These are the activations of a small neural network, seen along a few directions. Each row is one input.
In each table, some parts of the input vary, and every possible input appears once, in random order.
A made-up example of a description, with smaller parts first: one of 5 places around a ring, together with either a single point or one of 9 places along a line or (one of 3 separate values, together with one of 4 places along a line).
Shared parts are said once, and a part with two or three values counts as separate values.

Other details of the inputs shift rows strongly along two fixed directions, in all tables alike. That doesn't count.
To show where, the next rows are all for the same input, with only those details redrawn:
[  5 -19   6 -12  -4  33   0 -14  -6   7 -22 -16 -10]
[ -8  -9   9 -15  14 -11 -37  -3   0  -7 -10  24  21]
[  1   5   5  -9  11 -21 -27  -2   5  -8  -3  20   9]
[ 10  12   2  -4   5 -19 -13  -2   9  -7   1   8  -5]
[ 17  -4   1  -5  -9  25  14 -13   1   5 -15 -24 -25]
[ 17  -1   1  -4  -8  18   9 -11   3   3 -12 -18 -21]
[ 15 -13   4  -6 -11  39  15 -15  -2  10 -20 -29 -24]

A family of inputs:
x1: [-28   4  17 -17   6  -8 -27  -2  -7   0  11  26  35]
x2: [-25   0  -7  19  -6  15  31  12   3  10  -1 -11  -1]
x3: [  0  35 -19  27   1 -29  28  17  20   0  33   7   1]
x4: [ -2  -8   7  -8   0 -10 -25  -4   5  -5  -2  10   3]
x5: [ 17   6 -17  23  -6 -20  36  31  19   4   1  -9 -47]
x6: [ 20   2 -26  29  -5   6  36   9  18  11   3 -27 -33]
x7: [  9   8   2  -2  -2 -22 -13  -3  13  -7   4   3  -3]
x8: [-25 -18  16 -19  -6  37  -2 -10 -11   7  -5  -6  25]
x9: [ 29  33  -9   9   3 -40 -45  12  -5 -28  21  19  13]
x10: [  8 -21   6 -10  -7  40   5 -15  -6   9 -24 -22 -13]
x11: [ 25   1 -22  35   1  -9  37  -3   2   4   3 -28 -34]
x12: [-10 -17  11 -16  10  -1 -34  -4  -2  -3 -16  13  24]
x13: [-32 -31  -9  11  14   0 -16  18   2   5 -22  12  13]
x14: [ 29  18 -20  22  16 -75   9  19   8 -13  26  22 -15]
x15: [-29   7  13 -19  10 -11 -28  -1  -7  -2   9  29  37]
x16: [ 12   5 -10  14  -5  -6  48   5 -12   4  19  -9 -12]
x17: [ -6  -2   3 -12  -9  37 -22  -1 -31 -10   3  -4  32]
x18: [  5  10 -14  27  -9   4  50  -5  -5   4  17 -21 -12]
x19: [-28  -3  17 -18   9   4 -21  -3  -7  -2   4  18  39]
x20: [-22  -8  15 -19   2  28  -4  -9 -11   3  -5   2  22]
x21: [ -8  35  -9  18   1 -51  23  36  18  -5  27  25  -4]
x22: [-9 18  9 -5 -6 -9  2 -4  3 -4 21  7  8]
x23: [  4 -20   9  -9  -8  25  -8 -14  -6   8 -16 -13 -12]
x24: [  1  -6   5 -11   2  -1 -20  -6  -2   2  -9   4  -1]
Describe the family of inputs behind these rows.
Answer: one of 2 separate values, together with either a single point or one of 5 places along a line or one of 6 places around a ring
A walk changes only the place on the line of 5. It starts at x21 and steps to x2. List the rest of the walk in order.
Answer: x3, x18, x16
A walk changes only the place on the ring of 6. It starts at x15 and steps to x1. List the rest of the walk in order.
Answer: x22, x8, x19, x20

A family of inputs:
x25: [ 12  47 -10  21  -8 -44  19  17  25  -8  33   2 -21]
x26: [-20   9   4   1  11 -35 -17   4   8  -4  16  25  23]
x27: [  8   5 -11  11   1 -14   7  15  16   1  -2   0 -18]
x28: [ -1 -54  22 -37 -13  85 -10 -28 -32  14 -42 -29   2]
x29: [ 24 -12 -16  17  -9  27  34  -2  -2   9 -11 -33 -32]
x30: [-27  -5   9 -13  15  -5 -18  -3  -2   0   0  25  35]
x31: [ 21 -13  -9   8 -10  21  39  -1  -2  11  -9 -27 -35]
x32: [ 13  -2  -7  14 -22  35  42   1   4  11 -11 -41 -42]
x33: [-21 -23   8 -11  11  -8 -23   7 -15  -2  -8  25  27]
x34: [-25 -10   2  -8  16   0 -28   5 -14  -5   0  27  46]
x35: [-13  12   5  -8  11 -26 -11   8  -3  -7  15  30  26]
x36: [ 26  47 -18  31 -10 -37  30   8  15 -10  38 -12 -24]
x37: [ 11  11  -5   8 -22  43  50  -1   5  12  -4 -41 -35]
x38: [ -3  -7  16 -24   9  -2 -41 -19   0  -5  -9  13  17]
x39: [-15   6   2   3  16 -41 -20   5   8  -6   7  28  17]
x40: [ 31  44 -19  33  -5 -45  24  10  15 -13  29  -9 -30]
x41: [  0  -5  -5   6  12 -19   0   1  11   3  -4   9  -3]
x42: [-22 -48  11 -16 -10  63  12  -8 -29  18 -23 -18  11]
x43: [ -1  -7  10 -19   9  -1 -54 -11 -11 -12  -7  17  30]
x44: [  4   5  12 -18  -2   2 -36  -6   3  -7  -9   7   5]
Describe the family of inputs behind these rows.
Answer: one of 4 separate values, together with either a single point or one of 4 places along a line
Changing only the choice among 4 separate values turns x27 into x31. The same change can be made to x32. Which row results?
Answer: x33
A walk changes only the place on the line of 4. It starts at x34 and steps to x36. List the rest of the walk in order.
Answer: x40, x29
Which other rows does x44 become when the choice among 4 separate values takes its other values? List them by row number.
Answer: x28, x38, x43
